Each row below holds a small network's activations on one record, seen along a few directions.
After each row come some of the record's fields: KOF, FOLAL, LOLOR, GIKOP, DIV, DUNI.
A field that a record lacks is left out.
Other fields move the rows too, some of them a lot.
(in the rows, 500 means zero)
Strong random noise was added to every row along 2 fixed directions; ignore it. To show where, here is one row again and again, with new noise each time:
| 461 | 574 | 335 | 452 | 457 | 576 | 410 | 499 | 530 | 683 | 449 | 492 | 499 | 398 | 557 | 448 | 452 | 416 | 506 | 472 |
| 493 | 486 | 372 | 461 | 455 | 588 | 391 | 445 | 429 | 640 | 483 | 548 | 482 | 465 | 508 | 434 | 484 | 414 | 489 | 527 |
| 507 | 487 | 453 | 511 | 500 | 475 | 513 | 439 | 437 | 560 | 488 | 566 | 474 | 539 | 445 | 454 | 516 | 486 | 465 | 546 |
| 558 | 369 | 554 | 555 | 526 | 420 | 565 | 361 | 304 | 451 | 538 | 655 | 446 | 678 | 337 | 447 | 579 | 529 | 427 | 633 |

| 460 | 645 | 509 | 644 | 556 | 389 | 724 | 668 | 709 | 467 | 421 | 410 | 477 | 430 | 578 | 541 | 523 | 572 | 509 | 400 | | KOF is vumu, LOLOR is nedu, GIKOP is kevu, DUNI is nav
| 431 | 693 | 558 | 427 | 586 | 350 | 784 | 559 | 741 | 348 | 480 | 435 | 620 | 523 | 634 | 595 | 366 | 684 | 594 | 369 | | KOF is paba, FOLAL is lelav, LOLOR is zatab, GIKOP is vugut, DIV is tenif
| 398 | 528 | 359 | 601 | 504 | 462 | 488 | 469 | 449 | 597 | 479 | 250 | 288 | 360 | 548 | 541 | 694 | 677 | 495 | 274 | | KOF is zera, LOLOR is nedu, GIKOP is vugut, DUNI is gopa
| 535 | 591 | 549 | 561 | 535 | 303 | 677 | 537 | 658 | 421 | 439 | 557 | 533 | 548 | 402 | 499 | 470 | 583 | 525 | 544 | | KOF is paba, FOLAL is mor, LOLOR is sufum, GIKOP is kevu, DIV is tenif
| 405 | 752 | 350 | 467 | 443 | 610 | 474 | 660 | 826 | 626 | 393 | 333 | 625 | 234 | 676 | 496 | 319 | 447 | 641 | 402 | | KOF is vumu, LOLOR is sufum, GIKOP is kevu
| 512 | 314 | 514 | 610 | 465 | 582 | 431 | 456 | 321 | 499 | 574 | 504 | 395 | 614 | 504 | 472 | 672 | 513 | 509 | 535 | | KOF is vumu, LOLOR is nedu, GIKOP is kevu, DUNI is nav
| 539 | 331 | 609 | 520 | 457 | 534 | 396 | 484 | 393 | 426 | 574 | 543 | 574 | 675 | 420 | 453 | 526 | 534 | 472 | 584 | | KOF is vumu, LOLOR is sufum, GIKOP is kevu
| 574 | 297 | 494 | 593 | 507 | 621 | 406 | 413 | 312 | 502 | 554 | 530 | 460 | 532 | 389 | 457 | 587 | 471 | 515 | 613 | | KOF is vumu, LOLOR is sufum, GIKOP is kevu
| 549 | 264 | 730 | 464 | 551 | 505 | 495 | 307 | 178 | 303 | 618 | 773 | 568 | 604 | 472 | 517 | 539 | 477 | 478 | 685 | | KOF is kika, LOLOR is zatab, GIKOP is vugut, DUNI is nav
| 447 | 608 | 365 | 348 | 416 | 554 | 509 | 451 | 572 | 514 | 458 | 412 | 619 | 444 | 740 | 483 | 322 | 442 | 632 | 445 | | KOF is paba, FOLAL is mor, LOLOR is zatab, GIKOP is vugut, DIV is tenif
| 503 | 295 | 314 | 436 | 431 | 786 | 129 | 459 | 347 | 692 | 501 | 566 | 490 | 446 | 494 | 419 | 514 | 333 | 516 | 581 | | KOF is paba, FOLAL is mor, LOLOR is sufum, GIKOP is kevu, DIV is tenif
| 464 | 471 | 471 | 474 | 380 | 569 | 401 | 554 | 447 | 464 | 516 | 483 | 468 | 474 | 394 | 495 | 568 | 503 | 481 | 480 | | KOF is vumu, LOLOR is nedu, GIKOP is kevu, DUNI is gopa
| 561 | 608 | 730 | 486 | 621 | 201 | 533 | 783 | 847 | 487 | 438 | 661 | 642 | 554 | 190 | 429 | 460 | 387 | 313 | 756 | | KOF is kika, LOLOR is sufum, GIKOP is kevu, DUNI is nav
| 495 | 678 | 466 | 530 | 501 | 425 | 439 | 677 | 890 | 691 | 425 | 388 | 501 | 359 | 483 | 522 | 509 | 424 | 415 | 521 | | KOF is kika, LOLOR is sufum, GIKOP is kevu, DUNI is nav
| 437 | 675 | 478 | 592 | 537 | 333 | 649 | 653 | 791 | 635 | 377 | 365 | 497 | 358 | 515 | 574 | 512 | 624 | 549 | 307 | | KOF is paba, FOLAL is mor, LOLOR is sufum, GIKOP is kevu, DIV is mopi
| 501 | 623 | 571 | 495 | 530 | 386 | 572 | 511 | 540 | 401 | 508 | 577 | 623 | 627 | 396 | 488 | 351 | 487 | 429 | 543 | | KOF is zera, LOLOR is pul, GIKOP is vugut
| 525 | 486 | 622 | 702 | 641 | 245 | 620 | 500 | 589 | 425 | 509 | 528 | 426 | 629 | 246 | 513 | 660 | 610 | 439 | 507 | | KOF is zera, LOLOR is sufum, GIKOP is kevu
| 581 | 516 | 639 | 602 | 597 | 200 | 798 | 494 | 506 | 351 | 499 | 493 | 445 | 706 | 411 | 614 | 571 | 699 | 520 | 483 | | KOF is paba, FOLAL is mor, LOLOR is zatab, GIKOP is vugut, DIV is tenif
| 491 | 415 | 525 | 412 | 453 | 557 | 552 | 435 | 381 | 346 | 533 | 520 | 581 | 562 | 530 | 490 | 272 | 449 | 594 | 600 | | KOF is vumu, LOLOR is zatab, GIKOP is kevu
| 505 | 337 | 389 | 420 | 387 | 777 | 280 | 375 | 267 | 498 | 601 | 431 | 527 | 504 | 691 | 453 | 471 | 446 | 598 | 485 | | KOF is vumu, LOLOR is zatab, GIKOP is kevu
| 368 | 698 | 349 | 462 | 493 | 514 | 676 | 540 | 686 | 510 | 457 | 299 | 565 | 341 | 845 | 575 | 336 | 603 | 608 | 224 | | KOF is paba, FOLAL is sefo, LOLOR is zatab, GIKOP is vugut, DIV is mopi
| 501 | 456 | 536 | 529 | 574 | 420 | 639 | 463 | 447 | 488 | 483 | 516 | 517 | 537 | 454 | 518 | 474 | 600 | 452 | 478 | | KOF is paba, FOLAL is mor, LOLOR is zatab, GIKOP is vugut, DIV is mopi
| 476 | 416 | 499 | 441 | 408 | 649 | 373 | 345 | 406 | 481 | 570 | 630 | 591 | 411 | 598 | 535 | 348 | 444 | 513 | 644 | | KOF is kika, LOLOR is sufum, GIKOP is kevu, DUNI is gopa
| 413 | 767 | 439 | 527 | 525 | 464 | 646 | 673 | 819 | 533 | 396 | 339 | 635 | 315 | 632 | 525 | 321 | 548 | 606 | 435 | | KOF is vumu, LOLOR is sufum, GIKOP is kevu
| 516 | 511 | 547 | 594 | 537 | 417 | 679 | 503 | 546 | 456 | 451 | 386 | 441 | 526 | 520 | 575 | 514 | 566 | 591 | 402 | | KOF is vumu, LOLOR is zatab, GIKOP is kevu
| 515 | 323 | 599 | 603 | 573 | 436 | 581 | 341 | 294 | 400 | 536 | 549 | 360 | 622 | 436 | 565 | 613 | 558 | 561 | 450 | | KOF is zera, LOLOR is zatab, GIKOP is vugut
| 453 | 613 | 434 | 527 | 527 | 458 | 355 | 685 | 686 | 636 | 478 | 517 | 392 | 388 | 547 | 447 | 547 | 351 | 466 | 471 | | KOF is kika, LOLOR is nedu, GIKOP is vugut, DUNI is supel
| 557 | 413 | 614 | 398 | 455 | 544 | 297 | 511 | 482 | 501 | 518 | 671 | 641 | 379 | 392 | 470 | 405 | 304 | 472 | 660 | | KOF is kika, LOLOR is sufum, GIKOP is kevu, DUNI is nav
| 511 | 460 | 536 | 454 | 448 | 506 | 402 | 556 | 486 | 544 | 588 | 522 | 401 | 545 | 455 | 479 | 510 | 489 | 424 | 555 | | KOF is kika, LOLOR is nedu, GIKOP is vugut, DUNI is nav
| 564 | 413 | 685 | 682 | 597 | 320 | 674 | 524 | 491 | 406 | 527 | 521 | 521 | 656 | 252 | 498 | 597 | 617 | 411 | 578 | | KOF is vumu, LOLOR is sufum, GIKOP is kevu
| 553 | 501 | 541 | 501 | 509 | 370 | 630 | 455 | 451 | 426 | 495 | 508 | 485 | 576 | 505 | 499 | 532 | 599 | 545 | 482 | | KOF is paba, FOLAL is mor, LOLOR is zatab, GIKOP is vugut, DIV is tenif
| 441 | 480 | 525 | 506 | 486 | 568 | 260 | 568 | 586 | 681 | 391 | 546 | 562 | 354 | 396 | 552 | 518 | 424 | 419 | 554 | | KOF is kika, LOLOR is sufum, GIKOP is kevu, DUNI is gopa
| 534 | 471 | 388 | 505 | 484 | 597 | 429 | 550 | 496 | 597 | 422 | 468 | 426 | 474 | 569 | 555 | 607 | 472 | 489 | 414 | | KOF is paba, FOLAL is mor, LOLOR is nedu, GIKOP is vugut, DIV is tenif, DUNI is gopa
| 390 | 709 | 524 | 429 | 542 | 450 | 448 | 688 | 830 | 566 | 475 | 530 | 665 | 440 | 530 | 513 | 262 | 473 | 474 | 559 | | KOF is kika, LOLOR is sufum, GIKOP is kevu, DUNI is gopa
| 539 | 400 | 510 | 612 | 484 | 531 | 590 | 431 | 359 | 425 | 528 | 428 | 364 | 540 | 450 | 577 | 659 | 563 | 555 | 432 | | KOF is vumu, LOLOR is nedu, GIKOP is kevu, DUNI is gopa
| 461 | 610 | 719 | 649 | 632 | 178 | 794 | 489 | 564 | 315 | 501 | 565 | 543 | 753 | 316 | 552 | 545 | 654 | 426 | 492 | | KOF is zera, LOLOR is pul, GIKOP is vugut
| 436 | 728 | 326 | 374 | 455 | 542 | 450 | 590 | 659 | 687 | 403 | 424 | 568 | 344 | 597 | 467 | 391 | 403 | 575 | 432 | | KOF is paba, FOLAL is mor, LOLOR is pul, GIKOP is vugut, DIV is tenif
| 476 | 459 | 372 | 504 | 462 | 546 | 458 | 557 | 506 | 702 | 531 | 410 | 372 | 373 | 517 | 548 | 727 | 458 | 510 | 380 | | KOF is paba, FOLAL is sefo, LOLOR is nedu, GIKOP is vugut, DIV is tenif, DUNI is nav
| 457 | 553 | 617 | 557 | 651 | 370 | 413 | 626 | 723 | 625 | 468 | 586 | 532 | 326 | 293 | 479 | 511 | 379 | 394 | 604 | | KOF is kika, LOLOR is sufum, GIKOP is kevu, DUNI is nav
| 436 | 766 | 315 | 344 | 438 | 570 | 464 | 624 | 677 | 695 | 465 | 394 | 633 | 295 | 664 | 508 | 365 | 406 | 582 | 395 | | KOF is paba, FOLAL is sefo, LOLOR is pul, GIKOP is vugut, DIV is tenif
| 423 | 603 | 381 | 399 | 433 | 569 | 520 | 478 | 509 | 617 | 447 | 355 | 529 | 424 | 684 | 522 | 420 | 538 | 585 | 414 | | KOF is paba, FOLAL is mor, LOLOR is zatab, GIKOP is vugut, DIV is tenif
| 594 | 412 | 658 | 584 | 594 | 257 | 723 | 518 | 512 | 348 | 555 | 590 | 575 | 689 | 303 | 541 | 601 | 630 | 413 | 644 | | KOF is paba, FOLAL is sefo, LOLOR is sufum, GIKOP is kevu, DIV is tenif
| 503 | 463 | 418 | 596 | 491 | 595 | 481 | 521 | 467 | 616 | 485 | 394 | 397 | 427 | 553 | 526 | 615 | 469 | 565 | 399 | | KOF is vumu, LOLOR is nedu, GIKOP is kevu
| 501 | 563 | 577 | 550 | 517 | 476 | 648 | 457 | 439 | 430 | 518 | 469 | 529 | 563 | 518 | 480 | 536 | 568 | 572 | 535 | | KOF is vumu, LOLOR is pul, GIKOP is kevu
| 399 | 675 | 374 | 457 | 433 | 515 | 514 | 564 | 761 | 614 | 353 | 245 | 558 | 271 | 790 | 583 | 384 | 419 | 526 | 319 | | KOF is kika, LOLOR is zatab, GIKOP is vugut, DUNI is nav
| 488 | 456 | 419 | 596 | 522 | 495 | 498 | 557 | 595 | 564 | 493 | 384 | 320 | 347 | 377 | 489 | 687 | 575 | 461 | 405 | | KOF is vumu, LOLOR is nedu, GIKOP is kevu, DUNI is nav
| 415 | 575 | 487 | 540 | 614 | 442 | 657 | 476 | 528 | 480 | 487 | 356 | 426 | 402 | 618 | 589 | 520 | 628 | 587 | 296 | | KOF is zera, LOLOR is zatab, GIKOP is vugut
| 476 | 703 | 434 | 389 | 507 | 499 | 515 | 574 | 627 | 482 | 513 | 407 | 573 | 472 | 674 | 523 | 333 | 492 | 602 | 391 | | KOF is kika, LOLOR is zatab, GIKOP is vugut

Which values does each new row have?
| 418 | 706 | 424 | 577 | 564 | 317 | 743 | 629 | 764 | 560 | 372 | 373 | 457 | 399 | 624 | 594 | 548 | 583 | 584 | 309 | | KOF is paba, FOLAL is mor, LOLOR is nedu, GIKOP is vugut, DIV is tenif
| 467 | 632 | 530 | 564 | 580 | 324 | 679 | 557 | 582 | 582 | 434 | 472 | 520 | 510 | 445 | 498 | 490 | 605 | 423 | 455 | | KOF is paba, FOLAL is mor, LOLOR is pul, GIKOP is vugut, DIV is mopi
| 461 | 629 | 487 | 439 | 508 | 402 | 620 | 533 | 611 | 534 | 449 | 419 | 572 | 452 | 570 | 512 | 324 | 563 | 522 | 396 | | KOF is paba, FOLAL is mor, LOLOR is zatab, GIKOP is vugut, DIV is mopi
| 530 | 414 | 568 | 565 | 557 | 412 | 695 | 398 | 305 | 393 | 510 | 540 | 455 | 622 | 525 | 555 | 549 | 651 | 549 | 493 | | KOF is paba, FOLAL is mor, LOLOR is zatab, GIKOP is vugut, DIV is tenif
| 474 | 708 | 460 | 633 | 495 | 372 | 652 | 570 | 651 | 492 | 440 | 351 | 392 | 463 | 493 | 672 | 569 | 632 | 522 | 292 | | KOF is zera, LOLOR is nedu, GIKOP is vugut, DUNI is gopa
| 551 | 319 | 699 | 517 | 526 | 432 | 433 | 393 | 391 | 274 | 628 | 817 | 546 | 799 | 278 | 441 | 422 | 490 | 410 | 794 | | KOF is kika, LOLOR is sufum, GIKOP is kevu, DUNI is gopa
| 461 | 487 | 727 | 532 | 482 | 410 | 597 | 403 | 502 | 327 | 579 | 612 | 579 | 638 | 479 | 554 | 448 | 561 | 471 | 641 | | KOF is kika, LOLOR is sufum, GIKOP is kevu, DUNI is gopa
| 486 | 538 | 560 | 550 | 502 | 470 | 626 | 491 | 480 | 417 | 512 | 475 | 564 | 528 | 527 | 495 | 452 | 572 | 599 | 557 | | KOF is vumu, LOLOR is sufum, GIKOP is kevu
| 462 | 577 | 457 | 469 | 505 | 508 | 614 | 483 | 564 | 491 | 479 | 348 | 552 | 452 | 566 | 511 | 364 | 469 | 588 | 443 | | KOF is vumu, LOLOR is zatab, GIKOP is kevu
| 583 | 366 | 440 | 393 | 425 | 682 | 317 | 405 | 332 | 567 | 573 | 600 | 560 | 568 | 493 | 469 | 588 | 372 | 476 | 576 | | KOF is paba, FOLAL is sefo, LOLOR is pul, GIKOP is vugut, DIV is tenif
| 563 | 248 | 513 | 613 | 448 | 518 | 437 | 444 | 228 | 504 | 524 | 651 | 305 | 640 | 392 | 457 | 716 | 494 | 437 | 561 | | KOF is paba, FOLAL is mor, LOLOR is nedu, GIKOP is vugut, DIV is tenif, DUNI is nav
| 463 | 598 | 397 | 484 | 418 | 545 | 567 | 494 | 622 | 480 | 499 | 441 | 611 | 411 | 682 | 555 | 390 | 555 | 603 | 436 | | KOF is paba, FOLAL is sefo, LOLOR is sufum, GIKOP is kevu, DIV is tenif
| 553 | 338 | 428 | 557 | 451 | 694 | 314 | 433 | 389 | 576 | 532 | 495 | 454 | 455 | 423 | 451 | 586 | 411 | 547 | 559 | | KOF is vumu, LOLOR is sufum, GIKOP is kevu
| 531 | 451 | 459 | 357 | 401 | 755 | 385 | 382 | 304 | 424 | 572 | 510 | 658 | 504 | 707 | 454 | 294 | 399 | 659 | 553 | | KOF is vumu, LOLOR is zatab, GIKOP is kevu
| 527 | 479 | 518 | 454 | 468 | 498 | 603 | 445 | 451 | 424 | 534 | 517 | 590 | 565 | 594 | 501 | 330 | 523 | 490 | 439 | | KOF is paba, FOLAL is sefo, LOLOR is zatab, GIKOP is vugut, DIV is mopi
| 527 | 357 | 316 | 333 | 374 | 814 | 200 | 409 | 279 | 655 | 511 | 456 | 479 | 420 | 713 | 445 | 505 | 402 | 594 | 465 | | KOF is paba, FOLAL is mor, LOLOR is zatab, GIKOP is vugut, DIV is tenif
| 501 | 510 | 516 | 587 | 511 | 508 | 594 | 603 | 564 | 421 | 462 | 510 | 470 | 490 | 521 | 527 | 514 | 516 | 505 | 478 | | KOF is vumu, LOLOR is nedu, GIKOP is kevu, DUNI is nav
| 474 | 471 | 513 | 448 | 460 | 552 | 211 | 621 | 671 | 692 | 462 | 611 | 579 | 380 | 388 | 431 | 498 | 324 | 419 | 641 | | KOF is kika, LOLOR is sufum, GIKOP is kevu, DUNI is nav
| 444 | 676 | 458 | 562 | 493 | 370 | 692 | 559 | 762 | 488 | 390 | 414 | 545 | 452 | 566 | 561 | 437 | 621 | 566 | 428 | | KOF is paba, FOLAL is mor, LOLOR is sufum, GIKOP is kevu, DIV is tenif
| 520 | 516 | 667 | 476 | 533 | 377 | 783 | 413 | 500 | 222 | 522 | 482 | 568 | 641 | 476 | 509 | 367 | 639 | 580 | 548 | | KOF is vumu, LOLOR is zatab, GIKOP is kevu
| 553 | 477 | 453 | 467 | 456 | 522 | 295 | 517 | 592 | 702 | 458 | 503 | 420 | 323 | 428 | 492 | 653 | 270 | 484 | 625 | | KOF is kika, LOLOR is sufum, GIKOP is kevu, DUNI is nav
| 524 | 383 | 372 | 621 | 461 | 666 | 361 | 518 | 397 | 676 | 507 | 419 | 323 | 386 | 501 | 463 | 732 | 416 | 488 | 428 | | KOF is vumu, LOLOR is nedu, GIKOP is kevu, DUNI is nav
| 474 | 376 | 463 | 616 | 541 | 570 | 419 | 416 | 392 | 550 | 536 | 486 | 450 | 462 | 463 | 523 | 604 | 514 | 515 | 477 | | KOF is zera, LOLOR is sufum, GIKOP is kevu
| 507 | 514 | 506 | 611 | 537 | 365 | 637 | 481 | 622 | 481 | 446 | 487 | 453 | 537 | 423 | 551 | 573 | 606 | 516 | 484 | | KOF is paba, FOLAL is mor, LOLOR is sufum, GIKOP is kevu, DIV is tenif
